A small network was trained on invented records. Each row is its activation on one of them, seen along a few directions.
Records have a field called F. Each example row is followed by its value.
The largest differences between rows may come from other fields.
(in the rows, 500 means zero)
Random noise pushes rows far along 4 fixed directions. That doesn't count. These rows show it; they differ only by the noise:
[499 590 431 562 485 511 633 480 466 533 614 387 443 359 558 544 549 645
 450 457 520 535 466 354 588 588 405 350]
[553 514 626 343 503 540 427 494 558 433 386 601 485 675 414 393 592 557
 581 518 498 485 515 573 585 295 550 564]
[616 468 400 343 606 443 710 485 441 392 396 501 492 510 482 475 588 547
 483 576 524 551 455 407 529 338 443 434]
[245 465 239 312 530 605 417 517 417 613 414 314 546 454 510 293 525 711
 362 584 605 654 411 408 462 399 357 367]
[275 542 415 413 452 635 326 510 496 628 493 373 503 493 498 333 526 710
 436 502 566 583 462 466 534 466 425 415]
[467 600 716 480 391 608 310 492 604 525 527 562 461 624 444 422 580 616
 586 428 486 452 531 600 644 431 549 557]

[595 632 598 596 572 488 465 521 561 529 477 551 332 559 459 498 414 543
 585 425 498 461 660 309 534 646 654 408]	f1
[521 635 622 603 498 527 408 505 580 553 547 537 375 542 455 505 452 572
 565 383 490 446 616 395 613 628 599 431]	f2
[688 456 669 537 433 416 655 459 515 347 583 659 560 547 482 663 611 316
 557 485 424 383 420 714 578 376 505 682]	f7
[304 421 187 368 495 518 577 529 407 540 493 313 590 372 527 414 589 616
 303 583 600 635 338 382 486 399 240 377]	f4
[584 449 458 637 465 428 787 466 403 417 672 432 578 274 627 725 529 417
 427 474 434 468 413 591 485 620 412 520]	f6
[628 388 459 410 531 421 761 492 420 325 457 532 600 457 494 597 597 391
 417 575 479 487 406 605 499 369 400 566]	f9
[605 505 479 621 535 443 684 480 424 503 603 481 491 365 583 636 475 463
 507 497 463 504 531 443 479 611 500 472]	f8
[547 327 276 224 622 414 740 527 388 339 303 492 582 548 469 433 641 456
 405 659 567 582 394 459 430 159 381 529]	f5
[415 359 330 366 532 484 605 506 390 463 471 463 661 462 498 472 567 462
 388 596 533 545 371 588 490 307 345 544]	f3
[403 568 393 603 545 515 382 532 522 639 501 393 405 435 534 451 345 568
 489 476 551 562 606 269 410 717 530 337]	f5
[503 485 455 482 534 483 520 494 489 476 448 468 497 472 519 489 459 511
 493 489 497 510 523 478 454 551 531 464]	f9
[547 591 609 590 417 517 507 507 509 525 589 517 467 471 526 520 560 533
 515 449 469 468 530 493 596 569 473 508]	f1
[352 467 550 394 464 580 227 504 553 560 403 537 581 639 454 331 471 538
 562 519 512 500 519 633 487 385 548 586]	f3
[758 549 742 552 561 429 553 452 553 402 445 696 415 602 468 588 444 374
 685 474 389 384 616 555 496 549 727 591]	f6
[653 524 543 506 478 412 719 491 499 390 567 562 492 480 473 600 649 481
 490 479 487 456 448 436 647 406 409 497]	f4
[502 492 400 694 586 462 595 485 465 547 606 392 499 292 647 630 299 444
 517 480 455 499 558 421 358 804 528 399]	f7
[474 629 628 752 279 541 560 497 516 545 858 447 513 339 551 698 631 544
 412 335 487 426 423 599 749 641 331 502]	f2
[349 406 449 466 505 568 351 532 464 566 467 463 600 521 524 424 432 470
 471 547 518 537 510 637 391 469 506 582]	f8

Here are new rows. What is F for each?
[392 442 391 361 526 526 400 498 438 550 368 479 549 549 450 372 486 535
 434 550 550 564 484 520 462 414 503 496]	f9
[554 441 591 536 451 484 554 460 442 482 552 556 589 441 535 602 507 402
 513 508 419 455 484 680 494 515 520 618]	f6
[619 626 585 665 483 441 586 507 568 489 607 523 353 471 504 609 502 500
 542 410 494 447 557 327 562 641 537 423]	f5
[445 497 449 553 529 508 473 505 469 576 514 462 483 448 529 498 416 500
 492 506 498 515 540 422 421 601 539 465]	f8
[787 516 616 522 589 363 721 460 548 333 468 638 443 536 496 624 515 407
 654 484 423 410 552 436 546 482 596 509]	f3
[382 464 384 489 428 514 518 510 416 560 549 413 582 432 527 475 579 536
 383 534 574 550 422 508 515 420 352 499]	f5
[355 395 193 497 573 481 611 486 348 582 478 305 601 265 619 499 377 507
 348 604 526 600 427 411 298 652 388 381]	f6
[662 626 678 654 479 458 548 470 583 477 617 589 417 509 502 614 490 477
 627 417 442 408 560 471 608 605 565 488]	f3
[821 651 665 569 675 373 578 500 633 398 374 675 223 673 418 535 404 446
 715 452 479 415 717 203 498 586 768 410]	f5
